[105 118 132 114 131] value 132
[128 126 128 101] value 128
[150 123 134 107 142] value 134
[132 119 102 154 115] value 102
[143 110 139 127 137 123 100] value 139
[102 109 133 138 146] value 133
---
[153 137 123 114 141]: 123, 153

[125 105 112 121 102]: 112, 125

[[152 108 142 130 130 112 139]
 [116 138 117 113 141 133 139]
 [124 135 135 138 134 136 143]]: 113, 152

[125 116 122 113 106]: 122, 125

[[134 127 127 127 127 132 130]
 [152 125 124 123 123 146 141]
 [100 130 134 135 133 106 112]]: 123, 152

[147 118 129 149 157 146 153]: 149, 157

[[128 123 150 144 132]
 [139 119 136 129 119]
 [126 128 121 112 125]]: 136, 150

[143 100 117 147 120]: 117, 147

[112 130 142 151 111 142 125]: 151, 151
---
[[110 141 107 111 140 108 137]
 [121 118 131 125 152 121 109]] ==> 118

[[122 128 126 131 130 126]
 [131 129 130 127  99 130]
 [121 128 126 131 130 126]] ==> 128

[115 143 138 144  99 142] ==> 143

[[104 153 105 123 153 103]
 [123 145 120 117 145 111]] ==> 145

[126 127 153 154] ==> 127

[111 130 115 110 131  98] ==> 130

[[102 102 108 155 130 102 139]
 [ 99 100 100 157 115  99 127]] ==> 100

[[132 109 119 139 125 107]
 [114 107 151 147 129 114]] ==> 107
---
[[137 148 107 142 105 103]
 [129 116 111 140 114 114]
 [119 107 121 130 124 126]] out 105

[[141 147 125 111 149 102]
 [136 129 124 128 137 117]
 [137 114 117 142 135 121]] out 111

[147 131 141 152 115] out 131

[107 134 136 119 121] out 119

[131 132 156 154 134 151] out 132

[151 154 105  99 118] out 105
---
[148 143 153 121 142]: 153

[[110 136 115 119]
 [121 102 123 127]]: 123

[[140 116 102 146 144 105 152]
 [148 110 104 145 152 102 150]]: 104

[127 147 121 106]: 121

[[149 127 134 127]
 [110 123 134 128]
 [150 137 120 127]]: 120

[123 138 150 141 140 133]: 150

[117 154 109 147]: 109

[135 105 100 109 121 110 124]: 100
---
[[145 141 114 115]
 [106 145 109 149]
 [143 142 113 118]] Answer: 113

[[150 110 112 143 115 108 142]
 [105 149 149 113 152 151 104]
 [101 150 155 106 155 154 103]] Answer: 155

[[154 149 144 153]
 [152 141 118 142]
 [125 115 105 104]] Answer: 105

[[150 149 140 149 131 144 106]
 [145 132 117 129 141 123 115]
 [129 123 109 110 145 108 115]] Answer: 109

[[131 119 129 133 121 116]
 [144 127 123 134 115 119]
 [135 143 130 158 116 116]] Answer: 130

[[106 114 120 120 152 138]
 [105 113 122 121 152 138]
 [121 126 128 132 133 133]] Answer: 128

[[120 145 134 114 145]
 [135 135 126 123 129]
 [113 111 111 138 154]] Answer: 111

[[117 128 100 120 137]
 [131 121 145 143 125]
 [118 129 101 120 136]] Answer: 101

[[112 113 113 112 125 137 116]
 [116 117 120 116 153 136 114]
 [121 122 125 121 153 130 120]] Answer: 125

[[125 135 123 123 154]
 [149 105 105 127 149]
 [107 154 154 114 103]] Answer: 154
---
Q:
[[133 126 155 106 126 132 153]
 [135 126 154 109 122 137 153]
 [116 138 144 109 111 122  98]]
A: 126

Q:
[[133 151 119 123 127]
 [130 122 133 132 145]
 [135 129 130 115 131]]
A: 151

Q:
[[147 109 135 107 105 120 135]
 [110 150 133 116 125 125 125]
 [108 148 145 146 109 107 131]]
A: 109

Q:
[[125 115 144 123]
 [104 133 135 109]
 [133 107 142 115]]
A: 115

Q:
[[109 116 139 120 133 131 125]
 [136 102 123 122 132 128 122]
 [127 125 132 137 126 129 123]]
A: 116

Q:
[[127 153 153 141 152 151 146]
 [132 150 151 142 154 147 146]
 [146 120 135 139 125 129 110]]
A: 153

Q:
[[127 156 113 126 139]
 [125 141 108 143 113]
 [138 132 119 153 117]]
A: 156

Q:
[[154 141 136 118 126 113 135]
 [118 135 147 142 108 154 158]
 [119 135 142 136 104 149 153]]
A: 141
---
157  138  148  153  135
117  152  125  110  100
155  147  148  145  135
→ 148

132  121  154  148  118
118  132  109  143  108
129  149  150  127  143
→ 150

117  115  123  143  121
116  113  118  143  120
128  129  130  112  155
→ 130

135  101  137  148  122
113  152  140  155  117
149  126  139  157  131
→ 139

141   99  110  115  136
149  135  128  128  147
150  141  131  133  145
→ 131

130  122  118  143  129
119  126  112  139  141
115  144  118  100  122
→ 118
---
[138 149 117 140 138 143] Out: 143

[[131 140 152 119]
 [150 105 110 106]] Out: 150

[107 140 131 113 142 105 130] Out: 140

[144 119 143 155 118 136] Out: 144

[[133 124 142 132 107]
 [152 109 114 109 131]] Out: 142

[142 155 116 139 130 115] Out: 142

[[118 140 125 126]
 [122 150 132 129]] Out: 140

[[131 124 127 125]
 [129 142 109 132]
 [133 108 145 151]] Out: 145
---
Input:
[[130 134 153 135 131]
 [132 136 155 133 134]]
Output: 155, 130

Input:
[[140 118 126 111 101 109 102]
 [111 154 115 106 151 115 115]
 [140 128 131 120 109 113 106]]
Output: 154, 101

Input: [129 100 104 115 140 114 108]
Output: 140, 100

Input:
[[115 111 151 107]
 [149 141 119 141]]
Output: 151, 107

Input: [132 129 103 109]
Output: 132, 103

Input:
[[136 140 137 132]
 [ 98 147 107 149]]
Output: 149, 98

Input: [106 132 115 136 122 112]
Output: 136, 106
---
[141 139 158 147 139 135 125] ==> 147, 158

[101 109 128 123 111 157 109] ==> 123, 157

[[128 135 124 111 133 123 136]
 [124 135 126 100 137 130 132]
 [129 134 134 103 135 123 133]] ==> 100, 137

[[109 123 122 116 136]
 [139 109 127 131 152]
 [140 111 127 130 148]] ==> 127, 152

[119 120 140 117 128 147 151] ==> 117, 151

[140 152 116 113 138 104  98] ==> 113, 152
---
[[142 144 115 122 134]
 [109 121 139 113 104]
 [137 131 107 135 140]] | 144

[[124 131 123 129 132]
 [153 132 123 129 121]
 [124 125 134 124 122]] | 131

[[143 103 122 133 118]
 [120 124 156 141 114]
 [113 121 156 132 121]] | 103

[[153 106 129 111]
 [114 149 152 117]
 [127 118 139 147]] | 106

[[128 128 125 157 130]
 [126 129 127 125 134]
 [124 126 124 148 127]] | 128

[[143 146 123 144]
 [141 139 109 125]
 [151 116 112 127]] | 146
---
[135 153 102 142] yields 153, 102

[135 147 104 142 155] yields 155, 104

[[133 130 154 136 128 128 119]
 [138 111 132 137 135 135 130]] yields 154, 111

[127 132 101 135] yields 135, 101

[128 127 140 118  99 115] yields 140, 99

[142 157  99 149 128] yields 157, 99

[[119 120 155 105 144]
 [150 131 138 140 151]] yields 155, 105

[124 132 107 144 120 132 114] yields 144, 107

[136 101 154 132 122 126] yields 154, 101
---
[104 146 119 105 117 142 155] out 104
[107 144 156 104 107] out 107
[102 104 128 127 134] out 102
[147 122 125 145 135 152] out 147
[150 128 105 129 135 123 117] out 150
[154 110 136 135 137] out 154
[118 108 104 135] out 118
[139 154 114 137 114 124] out 139
